These are the activations of a small neural network, seen along a few directions. Each row is one input.
Each table varies a few parts of the input and shows all the possible inputs, shuffled.
Descriptions start from the smaller parts, as in this example, which fits no table here: one of 5 places around a ring, together with either a single point or (one of 2 separate values, together with one of 4 places along a line) or one of 11 places along a line.
Shared parts are said once, and a part with two or three values counts as separate values.

Other details of the inputs vary at random and push rows far along two fixed directions, the same in every table; ignore that.

A family of inputs:
x1: [-71  13  -7  69  -7  95 -46   5 -80 -43 -66 -65]
x2: [ 22 -15 -26   6  -7 -21  -7 -11   2  -2  45   3]
x3: [  2  18  -1  24   1  21  21   6   9  -7   0 -45]
x4: [-19 -13  16 -20  -1 -13 -21  -3  -7   4 -21  45]
x5: [ 21  -3   1  -9   4 -17  12   1  21  14  23   6]
x6: [ 22  -1  -1 -20   2 -18  14   3  17   5  16   7]
x7: [ 13 -15 -28   6  -4 -21 -10  -8   4   6  47   5]
x8: [  5  17   3  19   0  28  14   8  -1 -13 -11 -38]
x9: [-18 -20  19 -23   1  -9 -27   3 -20  18 -23  39]
x10: [-13 -22  17 -25   4  -6 -24  -2 -19  12 -24  43]
x11: [ 14   7  -1 -15  -3 -25  15   2  26  -3  17  11]
x12: [-18 -15  12 -20   1 -12 -20  -8 -18  14 -25  46]
x13: [  7  16   2  23  -3  24  19   4   4 -14  -9 -43]
x14: [ 17  35 -18  12   3   6  41   7  23 -14  18 -46]
x15: [-22 -11  17 -19  -4 -16 -22   2  -7  10 -18  40]
x16: [ 16  26 -19   2   7 -12  36   5  31   1  31 -27]
x17: [ -9 -27  24 -18   1  -3 -29  -8 -20  16 -28  47]
x18: [ 30  11 -11   8   5  -2  35  -4  34  -4  28 -28]
Description of these inputs: one of 3 separate values, together with either a single point or one of 5 places along a line.
Changing only the choice among 3 separate values turns x9 into x6. The same change can be made to x15. Which row results?
Answer: x11
Start at x18 and move only the place on the line of 5, one step at a time. The first step leads to x17. Which rows follow, in order?
Answer: x10, x12, x4
Change only the choice among 3 separate values in x1. List by row number the other rows that result.
Answer: x2, x7

A family of inputs:
x19: [-42  22   8  17  10  35 -11   3 -33 -17 -49 -17]
x20: [ -2 -21  -7  -7  -3 -26 -17  -9   8  12  26  30]
x21: [ 10   2 -27  -8   1 -36  10 -11  20   4  41  13]
x22: [ 17   4 -26 -11  -1 -33   8  -2  19   3  40  15]
x23: [ 11 -13  12 -19  10 -19 -10   4  12  13   9  34]
x24: [-28  18  17   8   0  43  -7   7 -31 -12 -56 -23]
x25: [  8 -23  -2 -12  -5 -27 -17  -1  -6  22  24  18]
x26: [ -5 -21   8   1 -14 -22 -33  -2  -6  14  11  34]
x27: [-25   4  20  30  -3  45  -8  11 -36  10 -49 -30]
x28: [  0  -3  11 -19  -1 -16  -7  -5  -2  16 -17  35]
x29: [ -6 -25  -2  -2  -8 -25 -30  -2 -17  25  11  28]
x30: [ -6 -12  18 -22  -5 -28  -4 -11  11   9 -21  41]
x31: [-43   0  -8  21  10  49 -19  -2 -45  -5 -34 -20]
x32: [  1  -6  10 -25   7 -33   2  -4  18   1  -1  37]
x33: [ 12  16 -41  24   8   2  29   1  22  -3  49 -54]
x34: [-43  11   0  21 -12  33 -22  12 -31 -30 -43 -16]
x35: [ 36  30  -1  20   2  21  52  13  41  -8  30 -67]
x36: [ 14 -15  14 -16   0 -18  -6  -3  17  22   4  31]
x37: [ 31  36 -21  20  15  30  56  14  34  -7  29 -87]
x38: [ 27   4   4 -33  10 -29  23   7  34  -8  19  12]
x39: [ 68  11 -34  55  -7  32  37 -16  22 -44  40 -79]
x40: [-39  10  17  23  10  43 -19   7 -26 -13 -43 -21]
x41: [ 15 -15  17 -29  12 -16  -8   4  10  10   9  28]
x42: [ 18  48 -37  21   7  25  54  13  37 -42  31 -65]
x43: [  3 -15  -1 -27  -8 -28  -9   1   7  -5  10  30]
x44: [ 32  25  -6   7   8  16  42  10  42  -8  28 -54]
x45: [-33   4  23  -3   1  17 -21  12 -24 -17 -55  16]
x46: [  6  -5 -14 -25   5 -18  -5  -7  -2   6  13  42]
x47: [  9  -9  24 -23  -5 -17   0  -3  -5  19 -14  31]
x48: [-33   1  20  31  -1  41  -8   2 -36  12 -49 -28]
x49: [ -8 -10  -5 -21   1 -19  -3 -11   5  -6   0  39]
x50: [ 20  25 -25  15  24   5  42   6  31  -1  37 -54]
x51: [ -6 -12  -4 -21  -3 -17 -19  -2 -14   3   2  30]
x52: [ 15 -40  16  20 -15  34 -39 -23 -50 -24 -38   4]
x53: [-38  13  29  24 -12  33  -2   3 -23 -13 -63 -17]
x54: [ 11   6 -19   0  -7 -42   7 -12  20   6  43  11]
x55: [  8  -1   3 -25  11 -27  -3   1   5  10   3  38]
x56: [-31   2   8  11   3  57 -21   8 -37 -20 -36 -18]
x57: [ 18   7 -19  -2  -9 -39   5  -3  18   5  42  12]
x58: [  9  -9  -8 -34   7 -15  -3  -6  -4   3  12  37]
x59: [ -6 -27  -9 -10  -1 -18 -26  -1 -16  22  10  30]
x60: [-37  14   5  22 -12  30 -25   7 -42 -19 -34 -22]
x61: [ -6 -10   0  -7 -16 -42 -11 -10  10   1  14  32]
x62: [ 20  -8 -17  -5  -2 -25   1   1  26   6  46  11]
x63: [-20  12   4  25   5  45  -1  10 -21   3 -37 -40]
x64: [-39  20  12  20   0  36  -7  -3 -28  -8 -56 -19]
x65: [ 20  29 -40  26   9  25  40  15  21 -17  46 -84]
x66: [ 23  -8  -8 -11  11 -26  21 -10  28  30  27   3]
x67: [ 14 -10 -20   4  -2 -36   3  -9  16  21  49   1]
x68: [ -6  -6 -13 -19   7 -17  -6 -15  -6   5   7  38]
x69: [ 21  -9   0 -23  19 -13   9   6   9  16  19   2]
x70: [ 32  35 -50  23  18  24  55  10  33 -14  57 -74]
x71: [  7 -23   0 -19  -4 -18 -18   0   4   8  22  26]
x72: [ 10  -6  13 -25  -6 -28   4  -2  21   7 -10  35]
x73: [ 15  -5  15 -15  -6 -26   6  -5   7  23  -3  34]
x74: [ 16  40 -28  30 -11  -3  38  12  37 -31  39 -58]
x75: [ -2 -18   1   1 -11 -32 -21 -10   7  15  27  28]
x76: [-34   7   2  22   2  56 -22   8 -35 -19 -35 -16]
x77: [  8 -20  29  -8  -8 -12 -11  -2   2  26 -10  35]
x78: [  6 -16  33 -26 -11 -20   0   0   3  10 -23  35]
x79: [  1 -21  -4 -18   6 -16 -12 -14   5  12  19  41]
x80: [-36  17  21  27  -6  36  -4  -1 -32  -4 -56 -19]
x81: [ -7 -13  11 -15 -17 -26 -20   1  -5  -5  -3  28]
x82: [-51   8   0  23 -11  28 -22   3 -30 -28 -43 -14]
x83: [-30  16  28  23 -14  38  -2  12 -23 -16 -63 -20]
x84: [  5 -42  11  33 -15  27 -42 -34 -50 -21 -39  10]
x85: [  2 -28  -3 -30  11  -5 -17  -3 -19  19   4  33]
x86: [  8 -16  13 -14   2 -22  -3 -11  19  23   6  30]
x87: [-22   0  25  18  -1  47  -7  11 -38   8 -49 -32]
x88: [ 22  22 -18  22  -5   5  23  10  29 -16  48 -54]
x89: [ 11 -18  22  -7  -5 -23   1 -10  15  28   6  29]
x90: [ 25  -1 -12 -32   4 -21  21  -1  27 -11  28  17]
x91: [-22  -6  11   3  13  22 -21  10 -31   9 -33   1]
x92: [ 13 -10  19 -35  -4 -24   6  -1  18   5 -10  31]
x93: [ 25  55 -24  13  19  24  57  18  33 -31  29 -77]
What do these inputs look like to the network?
Answer: one of 3 separate values, together with either a single point or (one of 4 places along a line, together with one of 6 places along a line)
Changing only the choice among 3 separate values turns x52 into x84. The same change can be made to x92. Which row results?
Answer: x30
Changing only the choice among 3 separate values turns x73 into x47. The same change can be made to x77. Which row results?
Answer: x35
Change only the choice among 3 separate values in x55. List by row number the other rows that result.
Answer: x19, x93
Change only the choice among 3 separate values in x79. List by row number the other rows that result.
Answer: x56, x76
Change only the place on the line of 4 in x64. List by row number the other rows that result.
Answer: x30, x66, x86
Change only the place on the line of 4 in x54. List by row number the other rows that result.
Answer: x61, x67, x75
